These are the activations of a small neural network, seen along a few directions. Each row is one input.
Each table varies a few parts of the input and shows all the possible inputs, shuffled.
Descriptions start from the smaller parts, as in this example, which fits no table here: one of 6 places along a line, together with either a single point or one of 11 places around a ring or (one of 3 separate values, together with one of 8 places around a ring).
Shared parts are said once, and a part with two or three values counts as separate values.
In the rows, zero is written as 100.

Other details of the inputs vary at random and push rows far along two fixed directions, the same in every table; ignore that.

Table:
row 1: [79 109 82 102 131 102 117 128 111 83 129 105 119 134 101]
row 2: [83 127 93 95 114 113 106 118 105 66 128 123 107 144 99]
row 3: [88 105 81 118 122 107 112 106 115 85 129 100 105 114 93]
row 4: [107 77 84 117 120 110 64 102 99 92 126 84 116 116 112]
row 5: [80 105 101 89 115 95 119 142 113 95 126 95 118 139 92]
row 6: [127 83 81 131 57 108 80 37 90 126 54 96 81 32 94]
row 7: [78 119 78 111 107 112 108 95 103 90 128 106 108 120 106]
row 8: [79 107 82 99 130 103 118 127 109 75 136 107 106 130 97]
row 9: [113 101 181 28 83 39 97 147 64 116 83 82 112 83 135]
row 10: [87 127 93 101 109 118 107 90 110 75 122 115 104 131 89]
row 11: [120 87 74 119 72 110 84 57 90 114 68 103 80 55 102]
row 12: [123 85 69 126 71 120 77 37 98 123 53 100 76 41 103]
row 13: [81 133 96 98 110 117 105 119 107 71 125 116 119 145 95]
row 14: [99 116 93 117 92 117 93 82 104 85 103 115 102 107 88]
row 15: [122 75 78 127 89 104 87 66 97 119 64 102 83 50 92]
row 16: [120 79 82 132 84 105 88 59 100 119 73 93 84 47 81]
row 17: [108 119 173 40 69 41 133 128 76 122 65 96 91 57 113]
row 18: [96 97 107 109 117 122 69 108 88 73 120 89 112 147 122]
row 19: [123 81 94 108 87 99 90 66 99 127 55 96 73 38 92]
row 20: [81 102 91 106 121 102 118 128 122 89 138 97 111 141 93]
row 21: [102 63 90 122 118 118 68 106 97 97 116 70 106 133 116]
row 22: [119 84 81 131 88 106 86 56 98 129 76 96 79 48 84]
row 23: [89 92 77 111 116 107 106 120 116 101 118 100 115 134 96]
row 24: [100 72 90 123 125 118 71 101 91 87 117 73 106 121 119]
row 25: [100 75 91 106 120 105 70 122 106 95 134 81 122 141 112]
row 26: [100 103 177 24 92 40 136 158 92 128 70 93 89 80 103]
row 27: [136 95 86 139 64 121 68 35 99 117 58 109 76 50 85]
row 28: [99 84 82 114 106 116 107 91 117 105 110 99 94 104 88]
row 29: [74 124 103 80 114 102 132 118 104 77 132 110 111 128 112]
row 30: [109 130 186 27 76 43 124 145 74 117 57 113 100 81 108]
row 31: [101 104 69 122 85 119 92 75 100 101 93 100 104 90 101]
row 32: [81 96 83 98 122 103 115 133 116 85 134 103 107 143 94]
row 33: [89 89 95 108 118 115 79 109 86 78 125 78 116 139 134]
row 34: [89 110 71 112 101 118 108 74 107 87 116 102 101 107 99]
row 35: [104 117 192 18 86 26 143 164 74 125 65 91 98 62 100]
row 36: [87 94 80 108 116 111 113 101 121 95 127 95 102 127 84]
row 37: [111 126 181 30 75 53 119 126 80 117 50 112 83 64 105]
row 38: [127 101 106 110 71 115 87 50 94 113 61 115 76 55 89]
row 39: [100 112 87 114 97 116 91 88 102 86 95 123 101 110 99]
row 40: [84 105 91 99 125 108 124 109 112 84 128 105 101 113 95]
row 41: [93 99 73 116 118 114 110 82 114 91 119 98 97 102 84]
row 42: [85 129 94 109 108 116 99 97 105 83 124 119 105 131 93]
row 43: [104 104 113 93 109 105 65 115 92 81 124 99 121 137 117]
row 44: [131 66 78 138 71 109 74 46 102 149 59 90 73 42 79]
row 45: [81 111 75 107 109 109 111 106 103 80 118 113 113 123 114]
row 46: [75 120 80 98 115 106 115 120 104 80 127 109 124 139 116]
row 47: [133 61 79 140 66 108 76 48 105 139 57 88 78 41 76]
row 48: [103 98 175 31 88 33 137 162 85 128 68 98 96 81 104]
Description of these inputs: one of 4 places along a line, together with either one of 2 separate values or one of 10 places around a ring.
Q: Changing only the place on the line of 4 turns row 17 into row 3. The same change can be made to row 46. Which row results?
A: row 1
Q: Changing only the place on the line of 4 turns row 39 into row 45. The same change can be made to row 37. Which row results?
A: row 12
Q: Which other rows does row 48 become when the place on the ring of 10 takes its other values? List them by row number.
A: row 5, row 20, row 23, row 26, row 28, row 32, row 36, row 44, row 47
Q: Which other rows does row 21 become when the choice among 2 separate values takes its other values? List them by row number.
A: row 25
Q: Which other rows does row 18 become when the choice among 2 separate values takes its other values? List them by row number.
A: row 43
Q: Start at row 42 and move only the place on the line of 4, one step at a time. The first step leads to row 7. Which rows follow, in order?
A: row 22, row 44

Table:
row 49: [87 123 160 36 105 51 152 144 83 108 75 102 88 75 100]
row 50: [127 81 72 137 69 107 81 31 93 128 72 92 87 32 91]
row 51: [88 104 88 117 130 113 84 114 99 77 134 98 114 129 109]
row 52: [144 62 99 130 66 108 49 43 83 138 57 68 85 41 103]
row 53: [92 97 57 127 106 137 84 79 100 82 112 109 105 128 124]
row 54: [123 116 186 61 68 62 95 127 77 119 59 103 95 86 90]
row 55: [134 81 49 148 68 115 74 39 100 123 59 107 87 37 89]
row 56: [125 88 94 111 62 93 92 56 90 130 70 86 89 40 96]
row 57: [84 96 67 126 127 125 82 118 107 84 136 98 126 158 117]
row 58: [96 119 157 36 78 38 140 152 78 124 77 107 106 80 115]
row 59: [92 73 53 134 124 129 91 106 123 97 127 99 106 141 94]
row 60: [75 119 93 87 102 91 122 124 103 91 133 97 120 127 109]
row 61: [107 134 180 47 70 70 115 124 77 96 69 117 92 99 101]
row 62: [101 99 115 99 116 92 85 112 93 89 120 90 111 109 110]
row 63: [81 116 65 122 119 112 108 95 112 71 147 109 117 120 99]
row 64: [121 90 86 115 83 118 74 52 78 101 59 101 79 58 111]
row 65: [101 106 161 43 75 50 139 122 85 135 63 85 83 57 105]
row 66: [91 104 87 129 115 132 96 110 128 77 134 115 105 162 65]
row 67: [145 50 83 140 81 109 63 40 102 133 62 85 66 32 78]
row 68: [86 99 119 81 132 85 118 146 106 87 130 100 100 125 93]
row 69: [77 124 105 86 124 106 109 118 92 62 131 111 106 130 123]
row 70: [113 82 73 123 82 109 103 63 103 133 61 102 79 56 95]
row 71: [102 108 125 77 111 97 100 129 120 99 112 117 99 136 72]
row 72: [82 101 66 122 113 125 116 81 118 92 128 89 100 114 94]
row 73: [88 107 90 93 88 84 113 111 100 106 104 101 112 103 107]
row 74: [110 90 161 47 101 53 120 144 83 119 70 91 85 76 92]
row 75: [89 91 130 61 119 71 125 165 108 99 109 98 111 125 97]
row 76: [121 85 87 124 85 104 98 46 101 122 68 96 71 33 87]
row 77: [78 107 61 115 121 134 96 103 108 61 129 112 118 144 121]
row 78: [93 86 76 113 130 110 103 127 122 84 129 102 109 138 90]
row 79: [107 135 143 57 77 70 113 116 99 113 83 126 101 89 82]
row 80: [83 96 66 124 130 125 82 122 112 75 136 99 131 152 111]
row 81: [108 112 160 51 88 64 110 110 72 97 80 99 89 70 124]
row 82: [96 70 67 124 110 114 89 103 118 106 114 89 102 126 92]
row 83: [110 104 160 55 99 59 99 136 69 110 71 89 100 81 112]
row 84: [110 88 188 29 89 38 129 153 84 129 83 73 91 81 99]
row 85: [86 103 42 131 106 123 101 94 116 85 120 114 120 114 98]
row 86: [115 106 183 36 90 36 110 158 72 118 66 91 106 79 117]
row 87: [75 123 116 77 123 84 141 129 103 88 116 108 94 101 98]
row 88: [132 104 82 144 50 121 76 37 101 120 57 118 83 55 66]
row 89: [74 117 121 60 115 75 148 149 108 95 104 108 108 110 103]
row 90: [91 110 97 91 110 90 130 115 109 97 97 108 97 95 96]
row 91: [87 96 85 114 115 116 80 112 102 88 134 81 121 144 115]
row 92: [78 128 107 82 114 82 128 130 97 82 128 113 111 108 103]
row 93: [109 114 111 100 103 111 70 103 107 98 104 113 108 127 89]
row 94: [99 119 77 117 102 128 100 73 126 100 101 125 90 109 70]
row 95: [104 125 106 91 95 119 84 87 103 84 99 125 98 121 98]
row 96: [90 96 90 118 126 114 82 102 100 83 140 85 121 134 111]
row 97: [122 82 83 127 81 123 70 35 85 105 77 91 85 60 113]
row 98: [87 103 91 96 98 108 95 100 94 86 106 100 106 123 126]
row 99: [129 98 89 141 60 126 89 34 108 125 48 113 68 51 60]
row 100: [81 106 71 112 110 132 90 90 101 71 132 95 111 142 125]
row 101: [80 111 111 85 116 90 136 108 105 97 119 94 101 102 98]
row 102: [139 60 88 132 63 103 47 52 84 144 44 78 87 46 106]
row 103: [92 99 67 124 106 139 83 69 101 75 126 91 106 124 119]
row 104: [67 105 56 119 120 119 121 104 123 88 131 101 109 138 101]
row 105: [71 121 52 120 128 121 112 107 109 65 141 114 120 135 98]
row 106: [88 80 84 108 117 111 99 118 116 97 132 83 106 138 95]
row 107: [96 74 75 127 125 119 93 91 116 94 134 86 103 122 87]
row 108: [142 78 85 123 64 112 66 40 82 119 38 101 75 34 111]
Q: Changing only one part turns row 99 into row 66. The same change can be made to row 89. Which row results?
A: row 75
Q: Changing only one part turns row 58 into row 53. The same change can be made to row 92. Which row results?
A: row 69
Q: Describe the family of inputs behind these rows.
A: one of 5 places around a ring, together with either one of 2 separate values or one of 10 places around a ring
Q: Which other rows agree with row 80 in the place on the ring of 5? List them by row number.
A: row 51, row 52, row 54, row 57, row 62, row 83, row 86, row 91, row 93, row 96, row 102
Q: Which other rows does row 95 become when the place on the ring of 5 takes its other values? List them by row number.
A: row 71, row 79, row 93, row 94
Q: Which other rows does row 84 become when the place on the ring of 10 takes its other values? List them by row number.
A: row 59, row 67, row 68, row 74, row 75, row 78, row 82, row 106, row 107
